Each row below holds a small network's activations on one input, seen along a few directions.
Each table varies a few parts of the input and shows all the possible inputs, shuffled.
A made-up example of a description, with smaller parts first: ring(5) and (point or (values(2) and line(4)) or ring(11)).
Shared parts are said once, and a part with two or three values counts as separate values.
In the rows, zero is written as 128.

Other details of the inputs vary at random and push rows far along three fixed directions, the same in every table; ignore that.

Rows:
row 1: [118 116 160 201 149 129 133 162 134 114  50 160]
row 2: [127 150 103  62 147 154 159 106 155 153 111 162]
row 3: [138  90  75 150 144 120 108 123 138 152 176 132]
row 4: [126  65  92 134 141 123 136 123 127 164 172 131]
row 5: [113  96 110 150 104 116 116 139  98 120 178  76]
row 6: [125 180 218  96  76 107 111 130 119 106 144 111]
row 7: [142 143 122  62 158 146 160 108 156 168 117 156]
row 8: [143 156 115  79 163 134 152  80 152 159 123 167]
row 9: [115  98 111 154  94 101 118 149 123 113 179  80]
row 10: [122  89 132 158 107 107 103 144 122 109 195 111]
row 11: [140 149 109  59 157 144 163 107 155 161 112 146]
row 12: [114 121 152 206 147 122 128 147 137 115  44 152]
row 13: [175  72 124 140  58 130 124 120 110 104 167  83]
row 14: [116 101 106 151 114 118 112 135  95 102 185  85]
row 15: [107 114 134 182 155 125 150 147 102 103  34 141]
row 16: [117 172 195  69  95 113 117 118  90  74 134 102]
row 17: [118  84 125 144 118 129 101 143 101 106 189  96]
row 18: [127 116 149 185 160 124 139 173 138 106  40 124]
row 19: [138 178  95  89 137 143 141 104 162 168 115 165]
row 20: [135 133 131 191 170 119 131 164 110  98  45 135]
row 21: [127 119 143 183 179 140 134 158 111  94  46 129]
row 22: [125  82  63 132 148 120 142 120 122 133 170 119]
row 23: [115 101 111 159 112 113 105 122  98 110 185  89]
row 24: [121 170 213  82  94 108 114 110  86  91 144 122]
row 25: [111  88 111 147 111  98 114 116  93 106 180  96]
row 26: [149 171 116  95 155 133 145  96 182 156 130 164]
row 27: [119 130 128 191 150 128 131 166 112 108  37 141]
row 28: [129 178 207  79  82 117  99 141 103 104 135 103]
row 29: [109  90 105 140  92 124  94 157 108 111 173 100]
row 30: [155 169 100  70 162 148 140 122 162 147 122 155]
row 31: [140 151 119  78 153 132 156  84 155 177 116 157]
row 32: [101  87 111 142  97 135 104 144 103 109 176  93]
row 33: [123 117 153 195 153 133 121 164 114 122  46 163]
row 34: [131 115 157 189 171 127 132 169 136  95  53 144]
row 35: [127  66  83 125 153 131 132 128 128 137 174 130]
row 36: [124 117 158 200 166 127 130 138 113 129  43 132]
row 37: [127 187 204  95  77 103  94 117 102 114 134 105]
row 38: [123 198 189  94  84 103 117 127 114  74 142  99]
row 39: [172  89 145 207 120 153 150 142 116  87  11 144]
row 40: [147 159 127  84 157 154 152 105 157 180 128 159]
row 41: [150 164 123  86 167 155 148 101 154 162 135 169]
row 42: [120 194 198 101  72  97 115 118 119 100 135  94]
row 43: [133 186 207  91  90 111  95 128  96  95 147 122]
row 44: [130  87  81 152 149 132 119 110 133 150 179 126]
row 45: [127 184 194  77  81 115 102 141 102  97 129  93]
row 46: [117  83  69 138 124 137 128 146 160 137 168 125]
row 47: [111  84 118 142  93 126  91 158 108 118 179 110]
row 48: [108  80  66 141 127 124 136 109 127 151 162 130]
row 49: [132 183 202  81  92 118  95 137 100  86 142 112]
row 50: [104 194 190  99  71 123 109 105  94  99 133 106]
row 51: [154 180  97  88 157 135 141 102 159 158 123 158]
row 52: [110  71  78 141 128 126 128 106 130 157 165 139]
row 53: [116  94  62 149 120 128 136 139 155 140 169 124]
row 54: [144 162 109  71 158 159 155 113 160 164 117 139]
row 55: [183 163 195  92  54 133 126 101 102  66 123 105]
row 56: [102 100 109 164  83 107 107 134 125 113 178 100]
row 57: [131 148 120  75 146 149 157  97 151 169 121 182]
row 58: [125  86 130 151 100 109  95 150 105 135 184 104]
row 59: [147 166 121  93 145 132 149 100 185 174 123 155]
row 60: [109  98 153 174 160 137 139 155 108 108  38 152]
row 61: [103  81 123 145  98 138 101 145 104 116 181 103]
row 62: [135 161 120  87 147 164 148 103 156 172 127 175]
row 63: [151 176 102  87 147 133 145 105 162 176 116 148]
row 64: [120 122 146 200 150 126 116 149 118 123  40 154]
row 65: [123 126 145 199 164 125 139 141 110 123  40 123]
row 66: [138 160 107  77 151 130 164  87 152 171 113 148]
row 67: [148 179 104  94 153 131 153  99 179 150 127 156]
row 68: [131 175  96  84 144 160 159 104 155 159 118 154]
row 69: [128  74  87 135 144 145 127 138 136 158 173 115]
row 70: [106 185 203 100  73 125 101 102  97 105 136 114]
row 71: [118  78  82 141 125 140 125 147 160 144 173 135]
row 72: [132 129 135 189 160 118 135 167 113 116  37 125]
row 73: [132  86  71 138 144 128 128 144 158 127 176 118]
row 74: [122  78  67 131 138 118 147 124 125 151 163 110]
row 75: [131  76  88 139 135 129 129 149 161 152 174 119]
Each input here is: values(3) and (point or (line(4) and ring(6))).
Q: Changing only the values(3) part turns row 13 into row 55. The same change can be made to row 36. Which row results?
A: row 44
Q: Changing only the values(3) part turns row 22 into row 15. The same change can be made to row 10. Which row results?
A: row 1
Q: Which other rows does row 7 become when the values(3) part takes its other values? List them by row number.
A: row 35, row 60
Q: Which other rows does row 16 become when the line(4) part takes its other values? List them by row number.
A: row 21, row 30, row 73
Q: Which other rows does row 33 become when the values(3) part takes its other values? List them by row number.
A: row 43, row 58
Q: Which other rows does row 38 become when the line(4) part takes its other values? List them by row number.
A: row 14, row 20, row 22

Rows:
row 76: [138 154 129 101 133 138 139 136 142 128 114 127]
row 77: [125 137 163 104  88 115 101 145 105  93 169  84]
row 78: [142 127  82 114 131 127 137 119 150 149 164 116]
row 79: [ 65 154 178 126 108  98  72 132  93 108 182  97]
row 80: [137 121  98 147 156 126 142 124 126 130 106 131]
row 81: [147 144 147 109 130 141 128 127 142 136 121 151]
row 82: [136 172 186  96 145 138 147 119 119 112  68 148]
row 83: [136 138 145 104 128 142 137 116 132 142 114 144]
row 84: [136 154 153 152 141 135 140 143 143 112  55 148]
row 85: [ 56  85 159 238 136  91  87 189  65  99 121  98]
row 86: [137 149 158 153 138 139 134 136 133 122  53 156]
row 87: [135 157 124 104 128 136 137 130 144 128 110 126]
row 88: [126 106  89 103 128 138 143 106 137 148 161 133]
row 89: [115 161 211 112  71 116 107 120  88  91 113 106]
row 90: [112  89 122 104  81 119 109 119  98 114 216  92]
row 91: [139 110 116 154 146 131 139 115 132 149 106 140]
row 92: [130 110  89 107 129 133 144 100 137 148 162 130]
row 93: [140 111  88  96 144 139 134 124 134 141 167 129]
row 94: [ 80  54  81 223 191  95 112 170 127 154 114 142]
row 95: [132 112 101 135 156 138 142 139 127 127 105 136]
row 96: [142 187 179 117 122 134 134 117 135 122  65 154]
row 97: [121  95 146 154  87 119  97 147 104 106 162 108]
row 98: [135 113  90 112 133 129 145  97 135 150 165 129]
row 99: [138 121 107 156 141 132 138 135 152 131 109 138]
row 100: [140 152 137 110 127 139 136 133 152 126 119 142]
row 101: [146 120  94 124 121 131 129 108 150 158 168 139]
row 102: [127 147 162 127  73 105 104 126 113  96 172  93]
row 103: [145 150 142 108 134 138 134 135 151 126 122 141]
row 104: [122  62 118 218 149 123 129 147 109 124  74 128]
row 105: [131 117  78 101 131 137 137 116 136 142 160 127]
row 106: [141 136 150 102 135 141 135 118 132 141 117 144]
row 107: [137 159 124 108 130 131 138 124 144 129 111 124]
row 108: [134 120  77 106 133 133 138 111 136 143 161 125]
Q: What is each input in this table made of?
A: values(3) or (line(5) and ring(6))
Q: Which other rows does row 97 become when the line(5) part takes its other values? List them by row number.
A: row 81, row 86, row 96, row 101
